Each row below holds a small network's activations on one input, seen along a few directions.
Each table varies a few parts of the input and shows all the possible inputs, shuffled.
Descriptions start from the smaller parts, as in this example, which fits no table here: one of 8 places around a ring, together with either a single point or one of 9 places around a ring or (one of 2 separate values, together with one of 6 places along a line).
Shared parts are said once, and a part with two or three values counts as separate values.
(in the rows, 100 means zero)

Table:
row 1: 91 107 91 94 72 107 82 118 145 105 110
row 2: 125 73 104 132 154 94 72 25 76 104 43
row 3: 146 76 100 124 161 94 84 28 68 115 27
row 4: 108 91 102 76 96 83 123 108 92 96 131
row 5: 115 89 95 74 84 90 141 94 101 104 132
row 6: 74 76 103 78 91 108 99 148 102 76 98
row 7: 82 125 123 125 77 114 81 137 96 98 94
row 8: 107 126 117 96 100 95 107 105 93 116 133
row 9: 113 82 99 121 148 93 88 22 81 92 45
row 10: 100 79 79 70 75 100 121 101 129 107 127
row 11: 101 126 119 104 104 108 110 125 79 97 125
row 12: 113 90 75 123 141 76 65 34 64 103 40
row 13: 86 84 121 81 106 97 119 136 67 78 111
row 14: 102 133 106 113 78 102 86 108 121 118 119
row 15: 88 83 88 79 92 111 108 139 111 76 113
row 16: 96 101 87 89 63 114 98 99 148 116 115
row 17: 115 99 88 118 148 83 86 27 72 99 40
row 18: 85 107 92 103 76 120 85 137 131 85 100
row 19: 71 101 106 105 73 116 77 147 123 84 85
row 20: 104 92 102 83 107 100 130 127 79 76 123
row 21: 87 118 134 106 100 105 102 134 65 97 111
row 22: 85 80 63 114 135 68 120 68 92 112 89
row 23: 114 120 108 91 86 99 123 90 101 126 134
row 24: 106 128 104 108 67 109 100 93 132 128 125
row 25: 95 81 86 69 84 97 104 119 124 95 121
row 26: 93 133 110 122 82 115 86 130 108 97 110
Q: What is each input in this table made of?
A: either a single point or one of 5 places along a line or (one of 4 places along a line, together with one of 5 places around a ring)
Q: Change only the place on the line of 4 in row 16. List by row number the other rows that result.
A: row 1, row 18, row 19

Table:
row 27: 112 110 129 83 98 112 114 101 108 119 125
row 28: 94 100 79 82 92 87 102 74 129 111 101
row 29: 96 98 115 95 104 88 96 129 64 82 96
row 30: 111 112 108 87 82 100 92 81 131 114 114
row 31: 135 101 95 87 79 112 97 82 127 105 112
row 32: 76 80 92 100 89 106 84 88 120 96 68
row 33: 79 122 106 104 112 96 104 134 64 75 96
row 34: 80 89 82 112 98 99 75 107 115 106 77
row 35: 90 79 82 77 111 81 121 88 104 103 115
row 36: 101 98 106 93 94 83 129 109 74 110 131
row 37: 117 69 112 85 116 110 107 110 82 64 93
row 38: 70 113 73 128 104 103 71 114 113 95 84
row 39: 104 101 140 94 106 122 90 117 104 95 92
row 40: 126 78 96 74 106 105 128 95 85 93 131
row 41: 136 110 106 145 155 74 103 4 62 126 71
row 42: 132 89 127 95 103 128 95 118 105 82 89
row 43: 93 141 97 122 75 99 94 100 124 113 123
row 44: 91 140 120 113 98 120 90 138 85 98 94
row 45: 98 105 112 122 82 115 64 108 110 107 94
row 46: 100 58 84 86 110 104 108 104 96 76 72
row 47: 84 124 68 118 94 81 100 97 127 107 111
row 48: 114 119 122 101 84 101 113 116 96 127 126
row 49: 126 84 112 107 81 126 81 99 124 86 74
row 50: 81 69 95 89 112 91 97 105 93 79 79
row 51: 100 94 121 107 85 117 72 95 123 94 84
row 52: 86 127 102 132 88 120 65 119 109 99 95
row 53: 93 83 124 85 113 99 100 109 76 71 96
row 54: 87 121 102 107 97 86 138 120 77 100 126
row 55: 99 88 112 75 103 96 128 91 81 100 133
row 56: 73 107 74 108 107 73 125 108 100 100 120
row 57: 75 79 87 100 115 83 92 118 85 90 90
row 58: 113 89 67 76 91 102 109 72 126 109 97
row 59: 112 120 103 106 73 95 88 97 120 122 117
row 60: 132 101 113 79 97 123 118 95 108 110 126
row 61: 104 114 129 104 92 115 84 128 86 103 96
row 62: 97 139 120 114 87 109 123 122 99 120 125
row 63: 130 114 108 137 164 87 73 23 45 116 36
row 64: 98 107 74 99 91 78 96 91 124 119 106
row 65: 101 68 83 97 87 116 95 92 121 91 57
row 66: 85 87 79 91 103 70 121 101 96 112 117
row 67: 66 104 74 115 116 91 92 125 83 78 93
row 68: 104 70 69 69 104 95 126 80 99 99 114
Q: What is each input in this table made of?
A: one of 2 separate values, together with either a single point or (one of 4 places along a line, together with one of 5 places around a ring)
Q: Changing only the choice among 2 separate values turns row 46 into row 68. The same change can be made to row 65. Which row results?
A: row 58
Q: Changing only the choice among 2 separate values turns row 36 into row 29. The same change can be made to row 59. Which row results?
A: row 45
Q: Change only the choice among 2 separate values in row 62. List by row number the other rows that result.
A: row 44

Table:
row 69: 114 103 106 88 106 87 124 71 91 116 119
row 70: 121 114 108 106 101 94 104 75 103 126 104
row 71: 102 89 116 104 116 118 85 107 78 81 71
row 72: 101 119 103 135 113 109 78 79 103 105 78
row 73: 117 101 111 93 116 86 117 90 73 108 114
row 74: 83 113 105 66 64 104 121 169 122 88 157
row 75: 111 93 92 102 123 90 121 90 78 94 104
row 76: 93 101 97 120 101 99 66 85 112 98 72
row 77: 109 102 103 110 101 116 68 88 112 92 71
row 78: 106 114 129 116 117 101 91 97 64 105 91
row 79: 101 99 76 99 100 91 94 80 113 113 88
row 80: 85 88 111 113 117 99 83 104 79 86 73
row 81: 110 98 84 94 107 88 122 69 94 99 109
row 82: 82 98 100 116 123 99 90 105 77 93 72
row 83: 97 107 108 124 125 107 93 97 69 91 79
row 84: 96 82 84 93 122 84 115 99 87 98 97
row 85: 102 88 90 101 99 95 91 82 116 110 88
row 86: 117 90 96 93 99 111 94 84 119 104 85
row 87: 101 72 91 89 111 81 107 96 89 87 98
row 88: 110 124 122 128 108 103 78 81 96 118 88
row 89: 117 74 97 82 108 98 108 99 88 82 93
row 90: 70 127 121 90 58 116 107 179 112 81 128
row 91: 89 115 98 84 42 118 108 156 136 109 153
row 92: 84 109 97 64 53 109 120 154 130 101 168
row 93: 114 109 89 113 107 98 103 73 108 112 94
row 94: 75 128 113 107 42 123 92 165 134 98 130
row 95: 86 108 95 125 110 102 74 86 109 106 71
row 96: 94 84 79 86 110 86 119 80 100 107 103
row 97: 98 74 89 85 104 87 114 79 104 101 104
row 98: 114 77 92 77 97 101 113 81 105 91 98
Q: What is each input in this table made of?
A: one of 5 places around a ring, together with either a single point or one of 5 places along a line
Q: Change only the place on the line of 5 in row 96. List by row number the other rows that result.
A: row 69, row 81, row 97, row 98
Q: Start at row 73 and move only the place on the ring of 5, one step at a time. The first step leads to row 78. Which rows follow, in order?
A: row 88, row 70, row 69
